A small network was shown many inputs. Here are its activations along a few directions, one row for each input.
Each table varies a few parts of the input and shows all the possible inputs, shuffled.
A made-up example of a description, with smaller parts first: line(6) and (point or line(9) or (values(2) and ring(5))).
Shared parts are said once, and a part with two or three values counts as separate values.
In the rows, 128 means zero.

Other details of the inputs vary at random and push rows far along two fixed directions, the same in every table; ignore that.

Table:
x1: [125 116 122 107 122  67 100 116 122 129 191 115 163  95 140]
x2: [102  44 117 100 134 201 164 171 154 188  22 175 145  91 129]
x3: [141 129 117 111 134  66 103 127 119 121 181 107 166  82 157]
x4: [127  71 125 115 122 162 141 143 153 148  86 179  93 124 102]
x5: [128  99 128 157 135 213 164 114 136 111  47 198  74 201  86]
x6: [ 94 228 135 157 135  88 150  98 113 129 163  49 132 147 128]
x7: [134  97 123  95 108  91  84 165 147 165 157 116 147  58 139]
x8: [132  93 129  95 107  89  87 143 122 142 169 129 176  80 147]
x9: [134  83 124 129 115 168 116 148 138 139  87 164 127 129 117]
x10: [139  44 108 122 136 186 138 161 148 140  47 194 119 113 121]
x11: [135 250 145 186 138 123 126  79  83  67 178  77 112 218 124]
x12: [132 167 154 146 132 164 169  82 125  90 112 140  69 213  95]
x13: [138 209 155 135 121  91 117  97 117 100 192  72 119 154 135]
x14: [142 110 108 103 129  79 104 160 148 149 154 107 139  54 147]
x15: [102 145 133 115 113  89 116 153 127 179 146  73 178  73 155]
x16: [141 204 132 181 159 146 150  93  97  69 135 110 105 203 125]
x17: [146 134 146 138 139 197 182 106 132  93  75 163  71 194 107]
x18: [111  80 103 112 123  85  93 146 121 146 163 135 170  77 150]
Each input here is: values(3) and (point or ring(5)).
Question: The inputs of x15 and x2 match in every part but the values(3) part. If x8 is changed in the same way as x15 into x2, which row does it become?
Answer: x3

Table:
x19: [136 175 164 147 121 169 154  86 119  90 128 139  70 218  97]
x20: [116 183 108 154 150  67 114 114  97 116 187  72 168 117 155]
x21: [127  50 128 103 125 184 160 136 150 142  62 202 103 133 103]
x22: [150 186 149 153 140 171 166  97 129  84 109 130  57 204 103]
x23: [108  70 106 111 128 108 114 154 131 160 118 138 181  73 147]
x24: [147 180 154 160 124 170 145  87 117  80 121 145  68 222  92]
x25: [150 176 124 124 127  64 107 121 133 119 188  76 127 100 142]
x26: [142 169 131 133 117  66  92 112 119 106 203  90 134 124 136]
x27: [131  62 112 131 141 198 143 156 135 136  47 187 128 128 126]
x28: [146  60 109 103 125 109 101 164 152 146 125 151 139  63 140]
x29: [130 172 145 115 112  65  98 112 124 118 209  83 131 117 137]
x30: [118 190 142 128 113  73 103 117 108 129 195  69 163 116 144]
x31: [142 170 124 141 131  71  93 114 108  99 207  92 138 129 139]
x32: [118  53 120  84 121 104 118 148 149 159 132 151 147  67 137]
x33: [114 190 144 161 141 172 180  89 107 101  95 124 101 207 106]
x34: [109 190 149 162 145 178 182  87 107  97  94 123  97 217 106]
x35: [150 184 150 155 139 171 167  95 129  88 111 130  56 205 103]
x36: [135 191 115 149 136  67 102 127 113 119 183  61 157 102 157]
x37: [124  55 113  86 118 102 116 147 149 160 127 152 150  67 134]
x38: [113  60 112 133 142 197 156 139 128 134  49 192 137 143 118]
x39: [105  73 114  98 120 111 120 152 136 171 114 134 181  69 144]
x40: [148  59 101 108 134 112 102 160 148 140 129 152 140  65 143]
x41: [108 186 148 163 142 178 182  88 108 102  95 122  99 216 107]
x42: [153 175 111 147 148  68 103 123 118 101 194  83 129 112 147]
x43: [135 198 119 147 134  66 101 126 116 124 184  56 155 100 155]
x44: [121  61 135 117 128 208 156 157 143 155  41 182 120 133 120]
x45: [101 228 147 164 135 184 195 116 145 146  62  83  57 189  96]
x46: [117 189 163 155 125 181 158  95 105  97 110 126 100 220 106]
x47: [120  77 121  97 123 121 111 170 142 169 115 129 165  60 152]
x48: [128 183 140 180 141 186 149  98  92  82 109 138 103 226 109]
x49: [135  52 141  99 104 188 132 140 146 138  74 202 107 142 102]
x50: [111 183 145 127 113  71 102 116 108 134 201  63 165 117 149]
x51: [138 174 134 165 143 159 165  85 118  78 110 140  76 211  99]
x52: [134 161 108 141 144  65 114 104 118 106 192  90 136 115 142]
x53: [126  54 110  95 122 100 109 150 149 157 128 155 149  67 135]
x54: [153 176 121 135 132  65 101 122 131 113 189  79 123 102 140]
x55: [131  49 111 125 144 181 148 140 135 126  71 203 112 141 113]
x56: [131  63 132  81 101 108  97 153 146 159 144 154 145  74 131]
x57: [119  59 134 122 114 199 132 150 129 140  59 194 135 148 114]
x58: [120 189 138 130 112  74 100 114 107 127 192  67 165 120 144]
x59: [127  67 127 117 126 203 151 156 142 151  38 182 123 130 117]
x60: [108  74 110 108 125 107 111 155 134 167 118 135 179  68 146]
x61: [147  55 130 105 125 191 149 152 156 140  58 198  91 124 108]
x62: [117  45 121  84 120 105 120 149 151 167 131 155 146  66 137]
x63: [118 202 129 121 121  61 130 135 163 166 170  41  98  75 128]
x64: [116  79 126 104 106 116  92 158 130 161 130 139 175  80 141]
x65: [125 182 123 146 127  75  94 115 101 112 196  76 166 121 151]
x66: [130  82 101 123 140 119 103 168 126 149 121 136 169  71 155]
x67: [137  55 114 100 117 112  91 150 138 141 143 160 151  82 137]
x68: [135 201 146 165 141 181 171 104 114  97  91 117  89 202 109]
Question: Describe the family of inputs behind these rows.
Answer: values(2) and (point or (values(3) and line(8)))
Question: The inputs of x22 and x47 match in every part but the values(2) part. If x54 is changed in the same way as x22 into x47, which row does it become?
Answer: x43
Question: The inputs of x65 and x67 match in every part but the values(2) part. If x68 is changed in the same way as x65 into x67, which row does it become?
Answer: x61
Question: Change only the values(3) part in x23. List by row number the other rows that result.
Answer: x36, x57
Question: Change only the values(3) part in x49. List by row number the other rows that result.
Answer: x25, x37
Question: Change only the values(2) part in x39. List by row number the other rows that result.
Answer: x37
Question: Change only the values(2) part in x33. List by row number the other rows that result.
Answer: x21
